Each row below holds a small network's activations on one input, seen along a few directions.
In each table, some parts of the input vary, and every possible input appears once, in random order.
A made-up example of a description, with smaller parts first: one of 8 places around a ring, together with either a single point or one of 9 places along a line or (one of 2 separate values, together with one of 6 places along a line).
Shared parts are said once, and a part with two or three values counts as separate values.
In the rows, zero is written as 128.

Other details of the inputs shift rows strongly along three fixed directions, in all tables alike. That doesn't count.
To show where, the next rows are all for the same input, with only those details redrawn:
[171 141  74 195  94 137 124 104 132 127  96 172]
[173 167 128 154 148  39 137 145 119 184 121 142]
[ 87 166 168  73 119 126 131 190 134 107 167  93]
[ 79  65 146 134  97 161 128  93  89 107 176 102]
[ 94  69 158 134 118 118 134  97  83 137 176 101]
[124 152 109 139  96 154 124 144 138 103 128 136]
[142 179 149 121 145  59 136 176 126 158 140 119]
[122 124 125 143 108 133 129 124 117 122 138 129]

A family of inputs:
x1: [116 174 157  67 155 102 125 188 129 135 160 107]
x2: [109 175 131 112 118 126 132 168 138 116 140 122]
x3: [176 108  85 187 146 108 106  77 153 141  82 178]
x4: [ 88  90 146  99 117 193 121 116 109  94 171 103]
x5: [131 152  86 125 107 186 125 137 143  86 104 168]
x6: [127  36  84 182 132  96 114  29 101 140 107 145]
x7: [ 84  90 190  64 155 126 138 150  96 125 184  83]
x8: [118  63 157 147 123  93 147  69  81 158 173  99]
x9: [131 108  86 142 113 146 102 107 160  94  87 136]
x10: [110 167 146  91 107 172 116 169 148 100 137 119]
x11: [112 148 130 129  95 190 131 142 152 109 120 116]
x12: [130 158 103 133  87 187 111 134 144  90 115 152]
x13: [125 110  97 143 120 157 123  97 109 119 136 147]
x14: [170 131 107 154 129 157 131 119 127 122  92 155]
x15: [ 97 132 155  97 161 135 118 147 167 123 125 109]
x16: [ 76 123 130  77 127 134 105 157 157  76 128 100]
x17: [160 102  98 189 101 103 141  72 111 146 122 154]
x18: [116  70 169 146 128  99 151  76  82 159 171  91]
x19: [115 126 136 112 160  93 109 135 151 125 130 137]
x20: [151 197 143 116 132 127 122 178 147 136 109 128]
x21: [119 185 106 122  93 143 138 156 160 100 125 140]
x22: [127  66 133 151 131 160 128  70  85 138 148 116]
x23: [204 133  69 176 133 128 135 115 139 141  72 183]
x24: [151 101  93 139 122 147 136 110 118 118 106 160]
x25: [162 112  97 148 125 166 138 113 126 120  94 152]
x26: [133 156 133 133 111 135 147 134 147 137 122 114]
x27: [109 138 130  85 122 199 143 166 152  93 116 117]
x28: [131 175 118 126  96 169 124 164 159  98 121 130]
x29: [153 119 169 146 160  46 144 121  93 195 144 104]
x30: [156 126 138 131 177  33 122 130 133 171 100 113]
x31: [ 81  98 138 120 103 173 121 103 102 102 157 124]
x32: [ 84 118 147  84 139 133 117 148 158 111 116  88]
x33: [171 178 131 109 166  62 133 174 131 163 115 149]
x34: [110  71 149 136 159 120 119  85 125 137 133 121]
x35: [161 177 152 126 158  27 137 167 119 181 138 125]
x36: [137 185 128 110 186  46 114 168 166 153 111 151]
x37: [ 80  82 135  88 129 166 141 127 103  96 157 114]
x38: [130  86 174 111 168  89 147 111  88 182 146 106]
x39: [162 175 104 153 105 172 121 127 155 134  83 155]
x40: [151 143 105 143 124 173 127 114 138 135 105 140]
- What is each input in this table made of? => one of 5 places along a line, together with either one of 2 separate values or one of 6 places along a line
- The inputs of x18 and x17 match in every part but the place on the line of 5. If x14 is changed in the same way as x18 into x17, which row does it become? => x33
- The inputs of x27 and x37 match in every part but the place on the line of 5. If x32 is changed in the same way as x27 into x37, which row does it become? => x6
- Change only the place on the line of 6 in x8. List by row number the other rows that result. => x4, x7, x10, x23, x28
- Change only the place on the line of 5 in x29. List by row number the other rows that result. => x2, x11, x28, x35
- Change only the place on the line of 5 in x4. List by row number the other rows that result. => x1, x13, x22, x40
